Each row below holds a small network's activations on one input, seen along a few directions.
In each table, some parts of the input vary, and every possible input appears once, in random order.
A made-up example of a description, with smaller parts first: one of 4 places along a line, together with either a single point or one of 9 places along a line or (one of 3 separate values, together with one of 5 places around a ring).
Shared parts are said once, and a part with two or three values counts as separate values.

Rows:
row 1: [ 3.04 -0.13 -1.14  0.02  1.09  3.02 -2.06 -1.62 -2.72  4.00 -1.36 -4.67
  4.18 -1.84  3.63 -2.14]
row 2: [-2.59 -0.56  1.23 -1.23  0.36 -5.59  0.73  1.93  0.93  0.18 -0.77  5.79
 -2.50  0.73 -2.84  2.14]
row 3: [ 3.57 -0.50  2.80 -2.86 -0.66  1.27 -0.90 -1.22  0.09 -4.91  3.59 -5.99
  4.98 -1.60  1.31 -0.86]
row 4: [ 0.39 -1.52  1.34  1.49  0.03 -3.55 -1.01  2.09  2.86 -1.41 -3.91  5.49
  0.17  0.60 -2.47  2.80]
row 5: [ 1.96 -1.78 -2.38  3.82 -1.44  1.97 -0.28 -0.16  3.78  2.44 -3.98  3.76
 -3.12  2.83 -1.59  2.70]
row 6: [ 1.05  0.17 -3.25  3.02 -1.15  5.35 -0.91 -1.89 -0.38  4.42 -4.97  0.75
 -0.33  1.54  1.16 -1.49]
row 7: [-1.38 -0.58 -1.93  1.42 -1.17 -0.17  1.24 -0.44  1.68  3.64 -1.19  3.35
 -6.51  2.16 -1.48  2.68]
row 8: [-0.09  0.87  1.44 -5.08  0.14 -0.24  1.80 -0.64 -0.10 -3.92  7.23 -5.21
  2.87 -1.47  1.92 -1.30]
row 9: [ 0.81 -0.21  3.47  0.80  0.46 -2.55 -0.75  1.68  0.18 -8.39  1.02  0.44
  2.40 -0.90 -3.03 -0.90]
row 10: [-2.99  1.46 -2.99  1.50 -0.89  3.32  0.60 -1.30 -2.02  5.54 -2.08  0.16
 -3.79  0.38  1.99 -0.88]
row 11: [-1.24  1.78 -1.38 -1.33  1.87  1.33  0.24 -0.79 -3.17  5.10  1.72 -4.81
  1.28 -2.60  4.83 -1.38]
row 12: [-2.54  1.01  2.78 -1.58  1.37 -4.15  1.31  2.35 -1.13 -6.69  4.71  0.95
  0.37  0.17 -3.43 -1.37]
What do these inputs look like to the network? -> one of 2 separate values, together with one of 6 places around a ring
Changing only the choice among 2 separate values turns row 9 into row 12. The same change can be made to row 4. Which row results? -> row 2
Change only the choice among 2 separate values in row 7. List by row number the other rows that result. -> row 5

Rows:
row 13: [-1.82  0.16  1.65 -2.34  0.14 -2.63  1.56  1.57  0.98 -3.50  3.53  0.68
 -0.03  0.33 -1.01  0.80]
row 14: [ 2.64 -0.33  1.79 -1.81  1.34 -1.07 -0.11  0.07 -0.09 -3.05  1.96 -3.69
  4.53 -1.19  0.52 -0.67]
row 15: [-0.38 -0.43 -3.37  0.35 -0.91  2.95  1.37 -1.53  0.13  5.39 -0.52 -1.73
 -3.34  0.96  2.17  0.27]
row 16: [-1.42 -0.08  1.92 -2.94  0.79 -3.17  1.44  1.82  0.56 -2.92  2.80  1.28
  0.16  0.27 -0.69  0.18]
row 17: [ 0.57 -1.14 -0.85  2.86 -1.51  1.93 -1.01 -0.27  1.92  1.94 -3.67  2.46
 -1.68  2.52 -1.25  2.15]
row 18: [ 1.02 -1.26 -1.29  2.92 -0.87  0.67 -1.80 -0.11  1.74  2.68 -4.36  3.71
 -0.26  1.35 -1.06  1.48]
row 19: [ 2.77 -0.21  1.96 -1.75  0.58  0.58 -0.22  0.15 -0.10 -3.89  3.28 -4.06
  3.08 -0.84  0.47  0.08]
row 20: [-0.92  0.16 -2.92  0.55  0.34  1.85 -0.20 -1.00 -0.34  6.28 -1.36 -1.19
 -2.12  0.44  2.64  0.26]
row 21: [ 2.15 -0.37  3.03 -1.76  0.88 -1.57 -0.76  0.10 -0.26 -2.81  1.63 -3.51
  4.18 -2.50  0.88 -0.26]
row 22: [-0.04  1.68 -0.38 -0.46  0.37  1.99 -0.50 -1.95 -2.79  0.93  0.60 -2.71
  3.09 -1.65  1.65 -3.11]
row 23: [ 2.66 -0.38  1.29 -1.48  0.20  0.63  0.04 -0.59  1.07 -4.70  3.60 -4.28
  2.58 -0.97  0.78 -0.23]
row 24: [-1.09 -0.04  1.44 -3.11 -0.52 -2.12  1.57  0.62  1.11 -3.93  3.98  1.03
 -1.09 -0.13 -1.44  0.79]
row 25: [-0.59 -0.07 -2.75  0.36 -0.59  2.95  0.38 -0.87 -0.69  6.11 -0.61 -1.43
 -2.64  0.69  1.83  0.71]
row 26: [-0.88 -0.01 -2.75  0.50  0.68  1.05 -0.13 -0.47 -1.34  6.50 -2.38 -0.55
 -1.32 -1.00  2.95  0.94]
row 27: [ 0.45  0.96 -0.95 -0.63 -0.72  4.01  0.11 -1.82 -2.20 -0.73  1.89 -3.68
  0.94 -0.65  1.76 -3.02]
row 28: [ 0.91 -0.74 -0.94  2.39 -0.77  1.18 -0.74  0.29  2.23  2.55 -4.39  3.36
 -1.51  2.00 -0.40  1.47]
row 29: [-1.04 -0.22  1.73 -2.68  0.33 -3.99  1.05  1.49  0.16 -2.39  2.72  1.65
  1.07 -0.32 -1.22  0.07]
row 30: [-1.13  0.19  0.21  2.04  0.41 -3.20  0.71  1.55  0.87 -1.41 -1.33  4.44
 -1.45  0.53 -3.03 -0.16]
row 31: [ 0.94 -1.22 -1.25  2.58 -2.21  1.97 -0.65 -1.32  2.44  1.32 -3.57  2.23
 -2.54  2.57 -1.33  1.91]
row 32: [-0.39  0.35 -2.93  0.63 -0.03  1.25 -0.16 -1.57 -0.72  7.02 -1.24 -0.05
 -1.23 -0.69  2.11  0.41]
row 33: [-1.54 -0.40  0.84  2.32  0.32 -3.51 -0.75  1.95  0.05 -1.74 -1.80  4.10
 -1.68 -0.23 -2.59  0.52]
row 34: [-1.13  0.51  0.31  1.45 -0.90 -1.56  0.95 -0.08  1.38 -2.78 -0.22  3.51
 -3.82  0.99 -3.68  0.79]
row 35: [-0.47  1.56  0.33 -0.42  0.53  1.58 -0.73 -1.56 -3.31  0.80 -0.17 -2.88
  2.88 -2.40  2.35 -2.52]
row 36: [-0.37  1.64 -0.77 -0.25 -0.05  3.49 -0.13 -0.91 -2.22 -0.36  1.25 -4.10
  1.95 -0.43  1.89 -2.91]
row 37: [ 1.01 -1.43 -0.80  2.58 -0.68  0.56 -1.88  0.91  0.97  2.58 -5.10  3.89
 -0.70  0.51 -0.32  2.09]
row 38: [ 0.07  1.47 -0.31 -0.94  0.58  2.94 -0.78 -1.29 -3.01  0.33  0.68 -3.34
  1.95 -0.80  1.99 -3.07]
row 39: [ 2.57 -0.28  2.11 -2.01  1.48 -0.23 -0.21  0.25  0.02 -3.49  2.33 -3.84
  3.51 -0.76  0.97 -0.56]
row 40: [-1.12 -0.14  0.67  1.59  0.62 -2.18  0.01  1.23  0.20 -1.89 -1.02  4.00
 -2.56  1.25 -3.03  0.44]
row 41: [-1.65  0.46  0.55  1.88  0.01 -1.74  1.29  1.28  1.09 -2.26 -0.58  3.45
 -2.83  1.33 -3.29  0.77]
row 42: [-1.76 -0.36  2.41 -2.39  0.14 -4.60  0.29  2.03  0.15 -2.58  2.07  1.22
  0.89 -1.18 -0.62  0.40]
What do these inputs look like to the network? -> one of 5 places along a line, together with one of 6 places around a ring
Changing only the place on the line of 5 turns row 18 into row 28. The same change can be made to row 29. Which row results? -> row 16
Change only the place on the line of 5 in row 40. List by row number the other rows that result. -> row 30, row 33, row 34, row 41
Start at row 35 and move only the place on the line of 5, one step at a time. The first step leads to row 22. Which rows follow, in order? -> row 38, row 36, row 27

Rows:
row 43: [ 1.08 -0.98 -2.63  1.92 -1.90  3.92 -1.81 -1.59 -0.18  6.86 -4.99 -0.52
 -0.03  1.07  1.61  1.23]
row 44: [ 2.10  1.21  2.45 -1.65  1.08  1.69 -0.81 -0.40 -1.88 -4.51  3.15 -5.97
  6.28 -2.17  2.06 -3.01]
row 45: [ 0.10  0.77  0.61 -3.12  2.15 -2.60  1.59  0.23 -0.68 -1.79  4.76 -1.75
  2.26 -1.93  1.07 -1.92]
row 46: [ 1.46 -0.63  3.04 -0.82 -0.72 -0.19 -0.12  0.62  2.58 -6.75  1.17  1.18
  0.03  2.57 -3.18  1.33]
row 47: [-3.73  0.14 -0.28  1.03  0.72 -3.99  0.34  2.34 -0.19  1.67 -2.50  5.85
 -2.52  0.49 -2.00  1.16]
row 48: [ 0.01 -1.41  0.56  2.87 -0.01 -3.18 -1.58  1.99  0.84  0.60 -5.20  5.77
 -0.36 -0.35 -1.97  1.29]
row 49: [-1.46 -0.13 -3.02  2.78 -1.06  1.17  0.89 -1.03  0.77  4.40 -1.81  0.89
 -5.95 -0.15  0.81  1.94]
row 50: [-1.15  1.26  2.08 -4.07  0.13 -0.67  0.16 -0.85 -3.95 -2.93  5.36 -6.47
  3.33 -3.11  1.71 -2.74]
row 51: [-1.63  0.73 -3.39  0.03 -0.46  3.87  0.46 -1.06 -1.01  7.73 -1.74  0.81
 -2.84  2.04  2.62 -0.25]
row 52: [ 3.13  0.20  1.60 -1.13  2.53 -0.75 -0.20  0.49  0.46 -3.19  2.15 -1.89
  4.70 -1.17  0.95 -1.55]
row 53: [ 1.29 -0.87 -2.17  3.98 -1.19  2.97 -1.24 -1.68  0.62  3.12 -4.78  0.40
 -3.20  1.92 -1.43  1.85]
row 54: [-1.19 -0.28  1.15 -1.81 -1.27 -2.25  2.32  0.93  2.62 -5.20  4.43  1.69
 -1.71  0.78 -2.25  0.67]
Changing only one part turns row 44 into row 48. The same change can be made to row 50. Which row results? -> row 47
What do these inputs look like to the network? -> one of 2 separate values, together with one of 6 places along a line
Change only the choice among 2 separate values in row 49. List by row number the other rows that result. -> row 53
